Each row below holds a small network's activations on one input, seen along a few directions.
In each table, some parts of the input vary, and every possible input appears once, in random order.
A made-up example of a description, with smaller parts first: one of 5 places around a ring, together with either a single point or (one of 2 separate values, together with one of 4 places along a line) or one of 11 places around a ring.
Shared parts are said once, and a part with two or three values counts as separate values.
In the rows, zero is written as 128.

Other details of the inputs shift rows strongly along two fixed directions, in all tables alike. That doesn't count.

A family of inputs:
x1: [ 98  49 116  92  67 109 159 140 159 139 138  94  77  93 110]
x2: [111 140  89 152 130 119 209 107 159 135 134 110 174 166  99]
x3: [135 181 134 162 170 139 108  97  82 112 114 156 172 147 147]
x4: [112 111  91 132 132  80 193 148 159 130 114 109 181 179 106]
x5: [ 81  50 108  89  71 131 157  98 151 108 124  83 110 115 124]
x6: [159 190 141 169 180 114 118 138  82 142 133 160 152 129 133]
x7: [136 119 161 129 115 159  78  94  93 115 127 127  73  86 168]
x8: [110 110  93 130 127  88 193 139 153 126 114 113 181 188  97]
x9: [ 95  55 114  83  62 140 152 131 185 133 144  97  91 111 105]
x10: [154 167 147 140 171 100 105 168 115 143 110 164 172 162 138]
x11: [106 140  88 159 139  97 222 119 139 122 133 115 164 128  96]
x12: [146 106 163  84 101 173  50 153 122 140 130 145  65 121 138]
x13: [146 137 154 116 117 184  59 126 129 144 158 143  62  98 144]
x14: [109 119 104 128 113  85 196  98 123 103 115 106 199 153 114]
x15: [125 134 146 114 125 178  65  87 111 129 137 138  83 112 156]
x16: [131 113  98 133 134  89 199 136 165 105  91 102 186 156 100]
x17: [ 99  77  98 119  88 135 157 123 180 141 147  75  64 118 124]
x18: [148 153 158 137 160 108 117 116  74 103 100 153 182 141 153]
x19: [102 145  83 159 138 107 214 120 154 118 137 117 173 126  98]
x20: [155 188 145 170 180 112 115 143 101 152 134 156 158 133 143]
x21: [ 97  83 107 119  87 129 163 124 187 149 149  79  69 102 128]
x22: [142 110 161  92 107 164  46 157 127 131 144 148  75  92 139]
x23: [ 95  82  95 114  67 136 174  72 149 116 140  77  94  96 131]
x24: [166 132 156 128 127 171  58 134 128 123 119 118  54  90 146]
x25: [149 178 148 140 172 116 103 164  97 116 116 180 178 138 121]
x26: [148 128 148 120 124 174  52 132 119 144 145 131  41 119 147]
x27: [158 199 133 161 180 140 105 134 107 131 145 164 170 132 133]
x28: [153 171 149 140 171 105 111 162  83 118 111 178 168 140 118]
x29: [154 163 151 143 167  93 108 166 102 147 116 167 177 147 137]
x30: [122 108 158  86 115 166  54 114 105 121 124 136  95 121 149]
Description of these inputs: one of 2 separate values, together with either a single point or one of 4 places along a line or one of 10 places around a ring.
Question: Changing only the choice among 2 separate values turns x3 into x5. The same change can be made to x2. Which row results?
Answer: x12
Question: Change only the place on the line of 4 in x18. List by row number the other rows that result.
Answer: x5, x14, x30

A family of inputs:
x31: [ 94  50 100  99  68 115 181 136 187 134 139  78  78  95 108]
x32: [133 121 145 118 112 166  78 117 119 133 144 127  59  91 149]
x33: [106 112  95 130 124  91 200 134 162 128 121 111 186 166  98]
x34: [107 140  93 158 137 103 205 103 142 123 131 110 177 141 110]
x35: [106 138  92 156 135 105 204 101 144 123 130 108 177 148 110]
x36: [126  98 160  97  98 159  68  92  92 107 121 124  81  89 166]
x37: [108 141  94 159 138 103 205 104 142 123 132 111 176 138 110]
x38: [139  99 156  91 103 158  57 154 129 140 135 135  57 106 142]
x39: [163 177 152 148 176 112  97 163  96 134 116 169 161 145 132]
x40: [111 144  96 161 139 101 206 107 141 123 133 113 177 130 110]
x41: [154 191 144 159 176 136  98 121  87 127 124 161 159 147 141]
x42: [160 175 152 143 173 116  93 161  96 135 116 170 164 155 132]
x43: [ 84  60  92 106  65 144 177  91 181 127 145  69  77 106 117]
x44: [133 114 145 109 106 176  68 112 125 130 139 123  58 103 150]
x45: [133  83 167  74  93 150  55 132  95 106 111 138  79  98 150]
x46: [161 177 152 146 175 113  96 163  96 134 116 169 162 148 132]
x47: [156 194 145 164 177 131 104 126  86 128 128 164 157 129 140]
x48: [ 81  32  96  78  52 131 172 126 202 131 139  73  82 116 105]
x49: [158 173 151 135 170 123  86 157 101 132 114 170 171 165 131]
x50: [106 135  91 153 134 108 202  99 146 122 128 107 179 154 110]
x51: [105 133  91 148 132 113 198  96 152 118 123 104 182 161 109]
x52: [142 103 156  98 108 152  63 156 127 141 135 135  56  99 142]
x53: [166 179 152 151 176 110  99 165  96 132 116 168 160 137 132]
x54: [140 100 156  93 105 156  59 154 128 141 135 135  57 104 142]
Question: Changing only one part turns x34 into x46. The same change can be made to x37. Which row results?
Answer: x39
Question: Describe the family of inputs behind these rows.
Answer: one of 2 separate values, together with either a single point or one of 11 places along a line
Question: Change only the choice among 2 separate values in x38. List by row number the other rows that result.
Answer: x50

A family of inputs:
x55: [ 81  87  80 128  71 151 206  76 179 126 164  72  81  86 108]
x56: [121  85 173  61  85 174  34 101  79  89 116 146 101 102 158]
x57: [154  96 159  88 111 156  43 167 135 144 123 129  48 123 142]
x58: [134 141 150 124 117 205  54  95 121 139 157 134  45  87 153]
x59: [170 192 157 148 190 122  68 171  98 147 111 180 173 197 135]
x60: [180 211 153 160 193 123  87 183 100 146 134 190 167 153 119]
x61: [172 208 153 156 196 134  76 176 111 151 131 186 174 168 123]
x62: [120 153  98 172 156  92 211  88 124  95 100 108 218 162 121]
x63: [168 200 163 164 185 116  88 112  51 111 102 168 179 135 162]
x64: [130 134 145 114 112 203  46  90 116 138 153 128  45 106 165]
x65: [133  68 178  38  87 146  34 168 107 112 106 163  99 124 133]
x66: [121 156  85 168 160  68 226 166 158 134 128 132 212 153  81]
x67: [134 126 151 117 111 193  44  89 108 132 140 122  46 114 168]
x68: [ 90  32 101  87  59  85 194 148 187 132 119  71  96 108 107]
x69: [ 88  30 100  93  62  88 199 149 182 141 135  79  90  94 108]
x70: [115 155  86 171 157  99 214  76 131 108 107 100 216 180 114]
x71: [114 149  85 149 155  84 206 144 171 145 127 127 222 207  92]
x72: [114 145  96 161 160  52 229 164 146 135 124 128 214 153  90]
x73: [ 82  83  81 132  78 138 204  84 174 120 156  76  80  67 111]
x74: [137 131 159 125 119 166  67 110  94 128 151 134  42  53 162]
x75: [162 201 163 173 188 116  97 110  43 118 118 176 175 124 162]
x76: [ 97  32  99  89  66 104 189 151 201 124 115  70  90 120 103]
Question: Changing only one part turns x72 into x74. The same change can be made to x76. Which row results?
Answer: x62
Question: Describe the family of inputs behind these rows.
Answer: one of 2 separate values, together with either a single point or one of 10 places around a ring
Question: Change only the choice among 2 separate values in x66. List by row number the other rows that result.
Answer: x73
